Each row below holds a small network's activations on one input, seen along a few directions.
Each table varies a few parts of the input and shows all the possible inputs, shuffled.
A made-up example of a description, with smaller parts first: one of 2 separate values, together with either a single point or one of 9 places along a line or (one of 4 places along a line, together with one of 5 places around a ring).
Shared parts are said once, and a part with two or three values counts as separate values.

A family of inputs:
r1: -37 72 -28 6 -48 11 3 6 -1 32 41 12 -5 -41
r2: 5 50 5 -1 -51 7 37 -1 39 5 22 15 2 -42
r3: -7 -8 21 -21 18 -4 -28 12 -5 -38 0 -28 37 36
r4: -47 41 23 22 5 37 -1 24 -30 46 13 -8 -44 -17
r5: -31 -1 43 18 0 38 28 -6 -9 50 14 3 -29 -36
r6: -35 -41 -38 -19 22 -30 -44 17 -40 0 20 -9 23 56
r7: 20 18 -47 -15 -34 -5 -14 20 27 -16 -13 -19 24 -4
r8: 28 4 -77 -38 -21 -16 -19 14 19 -25 -27 3 9 32
r9: -21 -34 -49 -3 23 10 -44 39 -41 18 -36 -4 -30 47
r10: 20 -21 17 18 32 29 -10 -19 23 9 -48 -11 -6 25
r11: 21 0 62 25 23 37 17 -25 30 23 -16 -1 -9 -16
r12: 5 3 62 -17 30 -2 34 -39 23 -6 31 1 27 -8
r13: -5 -11 3 6 18 30 -20 32 -1 -19 -55 -31 -14 19
r14: -72 34 29 4 5 -8 1 -4 -27 13 57 -3 -7 -11
r15: 39 7 -71 34 -24 -64 -18 46 -56 -10 -16 31 14 -24
r16: 25 -23 -15 50 18 -23 -28 52 -90 -6 -58 14 -21 7
r17: 11 -28 -14 31 25 -66 -22 37 -88 -39 1 12 10 9
r18: 35 -35 32 17 19 32 33 -15 32 8 -13 -8 -25 -2
r19: -53 -4 52 -13 7 2 28 -29 -16 17 58 16 12 -37
r20: 48 -4 -17 -11 -23 1 33 -27 56 -5 16 21 8 -37
r21: -33 11 58 3 -11 -13 38 -15 16 -20 30 -12 -6 -6
r22: -18 37 -4 -13 -43 9 26 -18 16 40 43 36 6 -68
r23: 41 15 -39 -15 -13 -5 0 -30 51 -6 -13 5 11 -8
r24: 32 37 5 -7 -20 4 27 -44 57 7 7 20 15 -47
r25: -6 -5 -95 -24 -23 -21 -42 33 -12 18 6 11 19 15
r26: 5 -35 -10 -36 8 -22 -37 -4 -19 -43 -15 -21 15 73
r27: 1 -28 15 -12 33 -18 -4 -49 24 -33 -11 -16 9 27
r28: -8 12 58 34 -17 34 29 6 12 19 -10 -16 -31 -8
r29: 18 -27 -19 -11 18 19 -38 26 -11 -18 -57 -12 -27 60
r30: 20 -37 39 -14 21 -5 36 -39 23 -24 29 0 13 6
What is each input in this table made of? -> one of 3 separate values, together with one of 10 places along a line
Changing only the place on the line of 10 turns r24 into r2. The same change can be made to r11. Which row results? -> r28
Which other rows does r4 become when the choice among 3 separate values takes its other values? List them by row number. -> r1, r14
Which other rows does r6 become when the place on the line of 10 takes its other values? List them by row number. -> r3, r12, r14, r17, r19, r21, r26, r27, r30
Which other rows does r3 become when the choice among 3 separate values takes its other values? List them by row number. -> r7, r13

A family of inputs:
r31: 10 -28 -12 -19 9 -37 -15 6 -8 -44 3 -12 29 33
r32: -55 27 5 -2 -27 -10 1 8 -27 19 47 22 6 -18
r33: 12 2 38 14 27 26 16 1 9 11 -3 1 -8 -12
r34: -10 18 -18 -5 -44 -25 7 -8 4 -1 47 19 14 -35
r35: -42 30 6 7 3 1 -5 -4 -30 21 20 9 6 -17
r36: 9 41 -30 -14 -18 -10 -3 -22 23 5 11 13 26 -17
r37: -33 -20 6 -20 28 -22 -19 19 -40 -28 10 -19 13 44
r38: -14 32 -1 6 5 -12 6 -6 -18 2 21 18 12 -23
r39: -7 32 -39 -19 -49 -19 5 -14 27 -2 43 18 15 -25
r40: 8 -31 28 12 28 1 6 -6 -2 -5 -2 -8 -12 32
r41: 32 9 -88 8 -32 -7 -33 44 -10 12 -41 0 -12 3
r42: 11 5 -58 28 -12 -12 -30 56 -49 15 -33 8 -26 2
r43: 8 4 5 -1 -16 -3 17 -8 22 23 12 13 2 -35
r44: -2 -36 0 -4 32 -10 -15 -6 -24 -21 -9 -4 -2 12
r45: 27 -2 -71 23 -29 -12 -31 50 -30 13 -40 8 -13 -2
r46: 23 18 10 -13 -27 30 25 -21 43 1 -2 2 0 -6
r47: -27 26 -5 -2 -26 -26 12 1 -16 1 49 24 4 -28
r48: -14 2 45 14 28 35 8 1 -2 26 1 -11 -16 -5
r49: 17 -37 -7 -14 16 -15 -16 -15 -8 -16 -19 -1 12 15
r50: 9 13 -14 -15 -22 10 14 -13 45 15 12 10 7 -28
r51: 27 -23 -2 -14 10 9 4 -25 36 -10 -14 -13 -2 39
r52: -28 -37 7 -6 33 5 -26 -1 -35 -9 -6 -12 -5 18
r53: 14 -13 -31 -35 8 -31 -19 -2 16 -47 1 -14 29 46
r54: 28 -10 26 10 9 24 15 -7 28 7 -7 -7 1 -19
r55: 1 23 -18 4 -13 -10 5 -16 1 0 17 13 22 -29
r56: -41 10 21 5 0 15 14 1 -9 35 16 8 -11 -24
r57: 19 7 2 -4 -3 12 -3 -8 46 -20 -32 -12 1 10
r58: -25 12 47 7 -5 35 24 -3 -9 17 7 -4 -15 -7
r59: 2 5 29 13 20 1 7 3 1 -12 -21 -12 -15 4
r60: 29 2 7 -5 5 31 11 -12 55 5 -10 -4 2 -6
r61: 22 -37 13 6 11 5 8 -18 13 -7 -13 -6 -2 27
r62: -7 -22 1 -15 27 -39 -13 15 -27 -42 9 -11 14 35
r63: -25 1 36 16 19 16 -6 7 -8 0 -16 -23 -19 7
r64: -14 7 -52 26 -11 1 -35 58 -61 28 -29 -1 -27 11
r65: 19 -30 -29 -24 12 -7 -23 -23 18 -24 -19 -9 7 20
r66: -11 15 13 3 3 -3 24 -7 0 24 14 16 -11 -29
r67: -17 -28 34 6 30 13 -1 -5 -16 11 1 -18 -18 40
r68: 17 -6 21 12 0 8 3 -1 20 -19 -30 -10 3 -4
r69: 5 12 45 8 -6 17 30 -8 0 8 5 3 -13 -13
r70: 23 6 32 2 -23 18 28 -15 18 7 0 3 -1 -17
Changing only one part turns r50 into r56. The same change can be made to r46. Which row results? -> r58
What is each input in this table made of? -> one of 4 places along a line, together with either a single point or one of 9 places along a line
Which other rows does r38 become when the place on the line of 9 takes its other values? List them by row number. -> r33, r40, r44, r47, r59, r62, r66, r69

A family of inputs:
r71: -12 18 3 -1 -14 6 8 -4 10 10 14 4 0 -13
r72: -5 0 28 4 5 8 14 -9 3 6 10 3 -2 -13
r73: -11 4 28 -1 6 8 17 -10 5 7 14 -1 -2 -10
r74: 0 0 15 -6 1 2 10 -19 16 -2 13 2 5 -8
r75: 9 -44 -56 1 26 -31 -58 46 -58 -30 -51 -16 -2 61
r76: 10 2 10 0 -4 7 12 -12 20 1 2 1 2 -10
r77: -4 14 7 2 -10 1 12 -2 4 8 14 9 3 -22
r78: 21 -43 -69 -6 19 -34 -58 41 -42 -35 -50 -12 3 66
r79: 7 4 9 -1 -5 9 7 -14 21 2 4 0 2 -8
r80: -10 7 22 -1 4 14 13 -8 6 8 8 -3 -4 -6
r81: -3 5 24 7 5 11 13 -8 6 7 5 2 -5 -12
r82: 0 16 3 5 -14 3 15 -3 7 10 10 8 -1 -20
r83: -12 16 6 -2 -12 1 12 -8 5 10 19 7 1 -18
r84: 0 9 9 -6 -4 8 10 -15 21 3 7 -4 2 -1
r85: -4 4 21 6 2 14 12 -9 10 11 5 -1 -7 -9
r86: -3 18 1 3 -14 6 11 -4 8 12 8 6 -1 -18
r87: 6 0 17 -4 -1 3 12 -13 15 -3 8 2 5 -12
r88: 11 -30 -79 -2 10 -38 -61 51 -56 -25 -41 -6 1 54
Changing only one part turns r82 into r81. The same change can be made to r71. Which row results? -> r80
What is each input in this table made of? -> one of 3 separate values, together with either a single point or one of 5 places around a ring
List by row number the other rows that have the choice among 3 separate values in common with r79. -> r74, r76, r78, r84, r87

A family of inputs:
r89: 2 53 -54 -5 -56 -13 17 0 14 24 40 39 19 -58
r90: 23 -14 -10 -12 -6 -4 3 -12 20 -15 -9 -2 7 14
r91: -25 -28 -1 8 38 -14 -28 31 -61 -10 -17 -14 -13 47
r92: -5 -3 70 9 31 27 17 -18 14 3 -7 -20 -14 9
r93: -11 17 55 -3 -7 19 46 -43 41 14 45 9 2 -41
r94: -18 47 -38 13 -40 -12 3 27 -20 30 25 29 3 -43
r95: 30 -52 -61 -7 31 -42 -65 38 -41 -51 -61 -21 7 70
r96: 19 -14 20 -8 8 10 8 -23 38 -20 -14 -16 2 14
r97: -6 -2 -34 0 -9 -9 -24 25 -20 7 -5 3 0 3
r98: -17 14 -33 12 -16 -4 -11 29 -37 22 7 16 -4 -16
r99: 11 0 -34 -9 -16 -11 -13 10 4 -7 -6 1 8 13
r100: 10 -18 54 -5 31 25 14 -28 32 -14 -18 -24 -5 14
r101: -14 -1 65 7 9 27 33 -35 17 18 20 1 -11 -26
What is each input in this table made of? -> either one of 2 separate values or one of 11 places along a line
Which of the alternatives is r91? -> one of 2 separate values

A family of inputs:
r102: 3 -1 -22 8 -3 -9 -15 18 -18 5 -9 6 -3 2
r103: 9 5 -26 -8 -16 -15 -4 -1 6 -8 1 8 11 -3
r104: 8 -11 -2 3 11 4 -10 6 -1 -8 -23 -10 -3 19
r105: -6 -5 -21 4 1 -10 -16 16 -29 5 -6 5 -4 4
r106: -2 -20 0 1 22 -5 -12 7 -20 -8 -12 -8 -5 20
r107: 3 4 -23 6 -11 -3 -12 15 -9 1 -11 2 -3 2
r108: 6 6 -26 -5 -13 -7 -6 4 7 -1 1 6 5 -4
r109: -19 47 58 5 -26 33 58 -42 47 39 55 19 0 -67
r110: -11 -19 3 -1 18 -9 -15 7 -21 -12 -4 -9 -1 25
r111: -14 30 86 2 -6 39 59 -49 51 27 42 4 -4 -54
r112: 13 -8 -4 -8 6 3 -2 -1 13 -14 -11 -10 3 14
r113: 10 -14 0 5 18 -1 -10 12 -11 -8 -20 -9 -4 21
r114: 16 -13 -6 -12 3 -7 0 -11 14 -18 -6 -5 7 14
r115: -15 0 -17 0 -3 -14 -16 19 -28 -1 3 2 2 8
What is each input in this table made of? -> one of 2 separate values, together with either a single point or one of 6 places along a line
Changing only the choice among 2 separate values turns r115 into r110. The same change can be made to r107. Which row results? -> r104
Which other rows does r108 become when the choice among 2 separate values takes its other values? List them by row number. -> r112
